Each row below holds a small network's activations on one input, seen along a few directions.
Each table varies a few parts of the input and shows all the possible inputs, shuffled.
Descriptions start from the smaller parts, as in this example, which fits no table here: values(2) and (point or ring(11) or (line(4) and ring(5))).
Shared parts are said once, and a part with two or three values counts as separate values.

Other details of the inputs shift rows strongly along three fixed directions, in all tables alike. That doesn't count.

Table:
r1: -.14 -.17 -.25 -.15  .07  .03  .48  .28 -.34  .57  .07 -.10
r2:  .15  .10  .17  .01 -.16  .66 -.16 -.40  .41 -.26  .25  .00
r3:  .04  .50  .05  .17  .56 -.51 -.42  .01 -.21 -.02 -.49  .16
r4:  .08 -.40 -.67  .24  .43 -.15  .43 -.35  .09 -.09  .21 -.25
r5: -.28  .10  .43 -.32 -.32 -.06  .18  .50 -.63  .78 -.17 -.45
r6:  .16 -.17  .12  .33 -.21  .36 -.24  .05  .01 -.21  .07  .15
r7: -.03 -.30 -.30  .05 -.04  .13  .50  .08 -.39  .52  .26 -.42
r8: -.14 -.30 -.72 -.09  .40 -.43  .17 -.14  .14 -.26  .20 -.28
r9:  .10  .75 -.03 -.11  .60 -.15 -.07 -.48  .23  .04 -.23  .34
r10: -.11  .01  .35 -.31 -.24  .75 -.33 -.01  .47 -.42  .21 -.10
r11: -.03 -.20  .37 -.02 -.55  .23 -.11  .17  .31 -.37 -.01  .34
r12:  .04 -.05  .20  .14 -.13  .29 -.27  .27  .07 -.18 -.10  .47
r13: -.16 -.40 -.64 -.01  .58 -.28  .26 -.08  .15 -.17  .11 -.32
r14: -.02  .30  .51 -.23 -.76 -.35  .23  .00 -.65  .72 -.10 -.34
r15:  .05 -.11 -.03 -.05 -.21  .04 -.05  .17  .08 -.16  .17  .30
r16:  .15 -.39 -.27  .10 -.33  .20  .02 -.03  .06 -.20  .45 -.09
r17:  .10  .65  .32  .25  .52 -.70 -.10 -.26  .05  .09 -.78  .46
r18:  .02  .08  .37  .01 -.24 -.05 -.51  .21  .16 -.38 -.12  .14
Each input here is: values(3) and (point or ring(5)).
The inputs of r18 and r16 match in every part but the values(3) part. If r13 is changed in the same way as r18 into r16, which row does it become? -> r4
Start at r11 and move only the ring(5) part, one step at a time. The first step leads to r15. Which rows follow, in order? -> r12, r1, r17

Table:
r19:  .02  .19  .41  .08 -.16 -.27 -.50  .02  .26 -.46 -.30  .17
r20: -.01  .10  .62 -.03 -.49  .20 -.32  .26  .17 -.21 -.18  .38
r21:  .07 -.01  .03  .13  .00  .05 -.27  .04  .22 -.37 -.04  .34
r22: -.25 -.12 -.01 -.48 -.21  .10  .11  .11 -.13  .16  .26 -.56
r23:  .14 -.01  .13  .41  .07 -.01 -.15 -.06  .10 -.16 -.19  .11
r24: -.02 -.06 -.02 -.02  .10  .40 -.18 -.03  .31 -.31  .10  .12
r25:  .02 -.08 -.29 -.05  .05 -.07  .05  .06 -.08  .02  .17  .02
r26:  .03 -.19 -.07  .02 -.04  .41  .05 -.18  .36 -.28  .21 -.01
r27: -.07  .46  .26 -.28  .10 -.10 -.02 -.02 -.18  .34 -.20 -.01
r28:  .13 -.21 -.23  .16  .01  .04  .03 -.18  .24 -.31  .18  .15
r29: -.07 -.10  .62  .05 -.39  .34 -.27  .39  .11 -.17 -.21  .25
r30:  .13  .76 -.27  .10  .93 -.59 -.16 -.42 -.01  .10 -.39  .14
r31:  .02 -.33 -.55  .21  .30 -.10  .28 -.09 -.08  .04  .17 -.17
r32: -.10 -.31 -.27 -.30 -.18  .09  .25  .19 -.15  .14  .35 -.07
r33:  .18 -.10 -.08  .28 -.08  .08 -.13 -.15  .21 -.32  .11  .17
r34: -.16 -.62 -.32  .07  .10  .06 -.04  .19  .28 -.47  .18 -.25
r35: -.05  .01  .26 -.01 -.27 -.09  .22  .13 -.31  .41 -.12 -.14
r36: -.12  .44  .30 -.32 -.03 -.07  .04  .04 -.19  .38 -.17 -.02
r37: -.10 -.10  .05 -.11 -.13  .01  .13  .32 -.36  .36  .01 -.17
r38:  .14  .36 -.47  .13  .65 -.36  .13 -.52 -.02  .12 -.08 -.09
r39:  .13 -.05 -.19  .16  .15  .28 -.05 -.28  .28 -.25  .18 -.04
r40:  .09 -.10  .12  .30  .04  .02 -.06 -.04  .14 -.17 -.17  .13
r41:  .03  .18  .20 -.10 -.34 -.21  .16 -.02 -.29  .36 -.04 -.02
r42: -.18 -.47 -.60 -.11  .25  .00  .39  .19 -.07  .11  .27 -.16
r43:  .02  .34  .34 -.20 -.20  .01  .10 -.13 -.24  .41 -.10 -.15
r44: -.02  .24  .07  .09  .26 -.31 -.06  .11 -.24  .21 -.34  .09
r45: -.01 -.23 -.06 -.15 -.49  .10  .27  .08 -.34  .31  .33 -.21
What is each input in this table made of? -> values(3) and (point or (values(2) and line(4)))
The inputs of r26 and r41 match in every part but the values(3) part. If r30 is changed in the same way as r26 into r41, which row does it become? -> r25
List by row number the other rows that have the values(3) part in common with r35. -> r23, r29, r31, r34, r37, r40, r42, r44
Change only the line(4) part in r41. List by row number the other rows that result. -> r28, r33, r45
Change only the values(2) part in r41. List by row number the other rows that result. -> r20

Table:
r46: -.06 -.19  .27  .01 -.28  .29 -.06  .24 -.07  .07  .03  .06
r47: -.07  .10  .48 -.16 -.47  .36 -.09  .14  .01  .08 -.04  .12
r48:  .00  .27 -.15 -.15  .20 -.28  .06 -.18 -.27  .28 -.05 -.22
r49: -.02 -.03  .27 -.16 -.29  .22 -.12  .03  .00 -.08  .00 -.03
r50: -.02 -.56 -.56  .05  .11  .22  .17  .14  .18 -.18  .41  .02
r51:  .08  .04 -.09  .04 -.11 -.28  .38 -.14 -.39  .41  .00 -.07
r52:  .02  .31 -.09 -.15  .25 -.21  .14 -.17 -.24  .36 -.16 -.08
r53: -.04  .21  .04 -.06  .13 -.30  .13  .02 -.29  .36 -.11 -.24
r54:  .05  .30 -.15 -.16  .23 -.28  .15 -.12 -.17  .32 -.06  .02
r55: -.04 -.10  .48 -.03 -.49  .20 -.24  .26 -.13  .01 -.13  .00
r56: -.07 -.09  .21 -.08 -.18  .24 -.01  .03  .10 -.02  .10 -.13
r57:  .25  .09  .08  .53  .10 -.22 -.18 -.26  .17 -.24 -.28  .33
r58: -.04  .15  .15 -.17 -.23 -.33  .00  .19 -.41  .40 -.10 -.07
r59: -.10 -.57 -.45 -.08  .06  .25  .19  .05  .09 -.26  .43 -.10
r60:  .25  .15  .02  .33  .11 -.09 -.08 -.42  .25 -.25 -.13  .27
r61:  .12  .28  .16  .29  .30 -.18 -.40 -.15  .18 -.34 -.27  .22
r62: -.01 -.24 -.12  .04  .05  .27  .07  .05  .09 -.14  .07  .07
r63: -.09  .26 -.05 -.17  .06 -.25  .18 -.07 -.19  .37 -.04 -.23
r64:  .13  .20  .17  .25  .17  .08 -.27 -.05  .15 -.20 -.25  .17
r65:  .03  .25  .47  .17  .06 -.13 -.24 -.01  .15 -.19 -.41  .25
r66: -.02  .25 -.01 -.17  .04 -.25  .12 -.03 -.14  .31 -.01 -.18
r67: -.01 -.08  .03 -.03 -.03  .33 -.01 -.02  .10 -.03  .18 -.01
r68:  .05  .18 -.08  .11  .27 -.12 -.24 -.25  .32 -.40 -.14  .25
r69:  .05  .05 -.04  .10  .22 -.13 -.14 -.10  .07 -.25 -.17  .13
r70: -.06 -.30 -.11 -.11 -.05  .26  .10 -.02  .20 -.17  .16 -.14
r71: -.02  .02 -.30 -.02  .29 -.24  .19 -.01 -.31  .36 -.07 -.13
r72: -.03 -.14  .31  .00 -.33  .29 -.08  .21  .03 -.05 -.01 -.16
r73: -.10 -.15  .02 -.11 -.16  .19  .06  .02  .19 -.11  .11 -.05
r74: -.07 -.04 -.24 -.03  .22 -.33  .20  .01 -.24  .28 -.10 -.24
r75:  .05  .31  .37  .25  .02 -.09 -.32  .04  .10 -.10 -.41  .37
r76:  .03 -.18 -.22 -.07 -.05  .16 -.05 -.02  .19 -.23  .29 -.02
r77: -.02  .07 -.23 -.12  .11 -.29  .22  .08 -.22  .31  .08 -.25
r78: -.04  .13 -.42 -.01  .43 -.31  .26 -.11 -.15  .20 -.04  .05
r79:  .02 -.09  .22 -.04 -.25  .22 -.02  .21  .05 -.03  .02  .20
r80:  .08  .30  .02  .19  .26  .03 -.22 -.20  .28 -.22 -.16  .25
r81:  .12  .17  .02  .29  .35  .01 -.23 -.11  .20 -.25 -.15  .22
r82: -.09  .31  .17 -.11 -.09 -.28  .10  .10 -.31  .41 -.16 -.21
r83: -.06  .07 -.02 -.27 -.09 -.16  .21  .04 -.14  .30  .05 -.17
r84: -.04 -.04  .31 -.02 -.18  .25 -.03  .15 -.03  .01 -.04  .15
r85: -.13 -.10  .53 -.04 -.56  .17 -.10  .34 -.05  .08 -.10 -.01
r86: -.05 -.07 -.24 -.03  .19 -.28  .07 -.01 -.24  .15  .03 -.11
r87: -.08 -.41 -.29 -.19 -.04  .27  .13 -.03  .09 -.17  .41 -.15
r88:  .03  .13 -.35  .00  .36 -.33  .06 -.13 -.23  .14 -.04 -.20
r89: -.06 -.59 -.51  .03  .07  .11  .18  .15  .23 -.23  .35 -.10
r90: -.09 -.21  .34  .02 -.29  .14 -.07  .23  .00  .01 -.04 -.03
r91:  .10  .07 -.29  .04  .34 -.19 -.14 -.22  .27 -.34  .01  .19
r92: -.05 -.40 -.44 -.07  .11  .28  .08 -.09  .18 -.25  .45 -.15
r93: -.01 -.26 -.26 -.06  .04  .39  .11 -.04  .12 -.06  .29 -.13
r94:  .05  .07  .00  .12  .21 -.22 -.05 -.02  .21 -.21 -.18  .20
r95:  .06  .21  .35  .19  .13 -.13 -.23 -.05  .18 -.24 -.43  .21
r96:  .01  .02 -.16  .25  .38 -.17 -.09 -.14  .38 -.43 -.19  .25
r97: -.12  .20  .11 -.22 -.17 -.27  .13  .10 -.40  .36 -.08 -.08
r98: -.06  .07  .70 -.20 -.57  .45 -.12  .19 -.07  .15 -.04  .08
r99: -.01 -.35 -.23 -.06 -.16  .35  .12  .22  .05 -.03  .39 -.08
r100:  .15  .14 -.12  .13 -.08 -.28  .28 -.16 -.39  .43  .04 -.20
r101:  .06  .06 -.24  .16  .43 -.06 -.08 -.26  .32 -.29 -.08 -.02
r102:  .01  .12  .47 -.12 -.46  .36 -.14  .19  .02  .09  .04  .08
r103: -.07  .01  .46 -.09 -.57  .25 -.18  .27 -.11  .02  .02 -.04
r104: -.08 -.40 -.60 -.08  .10  .25  .13 -.09  .22 -.28  .49 -.15
r105:  .04  .12  .07  .12  .30 -.07 -.15 -.22  .33 -.30 -.16  .15
r106:  .13 -.07  .24  .10 -.47  .29  .06 -.11 -.01  .05  .17 -.04
r107: -.04 -.44 -.30 -.14 -.12  .15  .14  .16  .06 -.19  .36 -.02
r108: -.04  .17 -.23 -.07  .15 -.17  .21  .03 -.30  .39  .04 -.15
r109:  .13  .20  .12  .17  .06 -.12 -.35 -.01  .16 -.29 -.16  .20
r110: -.12  .05 -.04 -.15 -.13 -.28  .10  .12 -.39  .35 -.02 -.14
What is each input in this table made of? -> ring(5) and (point or (values(3) and line(4)))
The inputs of r90 and r56 match in every part but the ring(5) part. If r50 is changed in the same way as r90 into r56, which row does it become? -> r102
The inputs of r63 and r73 match in every part but the ring(5) part. If r104 is changed in the same way as r63 into r73, which row does it become? -> r68
Change only the line(4) part in r97. List by row number the other rows that result. -> r59, r69, r107
Change only the values(3) part in r50. List by row number the other rows that result. -> r58, r89
List by row number the other rows that have the ring(5) part in common with r81. -> r53, r61, r64, r72, r77, r82, r88, r99, r100, r103, r108, r109
Start at r95 and move only the ring(5) part, one step at a time. The first step leads to r70. Which rows follow, in order? -> r101, r72, r74

Table:
r111: -.08  .41 -.19 -.16  .39 -.71  .10 -.11 -.36  .39 -.24 -.23
r112: -.02  .23  .29 -.22 -.21  .16  .11  .02 -.30  .44  .00 -.13
r113:  .12  .50  .77  .14 -.21  .12 -.39 -.12  .15 -.07 -.42  .19
r114:  .01 -.16  .38  .04 -.55  .09 -.04  .20 -.17  .07  .00 -.08
r115: -.03  .27  .42  .05  .06  .00 -.31  .12  .08 -.10 -.37  .22
r116: -.21 -.28  .27 -.33 -.55  .44  .02  .44 -.07  .11  .22 -.06
r117:  .06  .22  .18  .35  .43 -.10 -.47 -.12  .50 -.59 -.42  .32
r118:  .00  .21 -.34  .01  .38 -.55  .36 -.09 -.49  .60 -.16 -.14
r119:  .00 -.44 -.34 -.09 -.12  .58  .14 -.01  .28 -.26  .51 -.01
r120:  .07 -.14 -.63 -.03  .36  .00  .17 -.32  .19 -.20  .35 -.05
r121: -.10  .09 -.02 -.25 -.02 -.23  .04  .11 -.19  .17 -.01 -.09
r122:  .06 -.25 -.69  .28  .56 -.28  .23 -.20  .07 -.10  .08 -.09
r123: -.01 -.69 -.37  .08 -.25  .33  .16  .12  .22 -.33  .46  .01
r124:  .17  .00  .03  .43  .19  .00 -.29 -.07  .36 -.49 -.19  .46
r125: -.05  .03  .22 -.30 -.47  .16  .16  .01 -.28  .35  .19 -.33
What is each input in this table made of? -> values(3) and ring(5)
The inputs of r111 and r116 match in every part but the ring(5) part. If r114 is changed in the same way as r111 into r116, which row does it become? -> r124
Change only the values(3) part in r117. List by row number the other rows that result. -> r113, r122
Change only the values(3) part in r115. List by row number the other rows that result. -> r112, r118
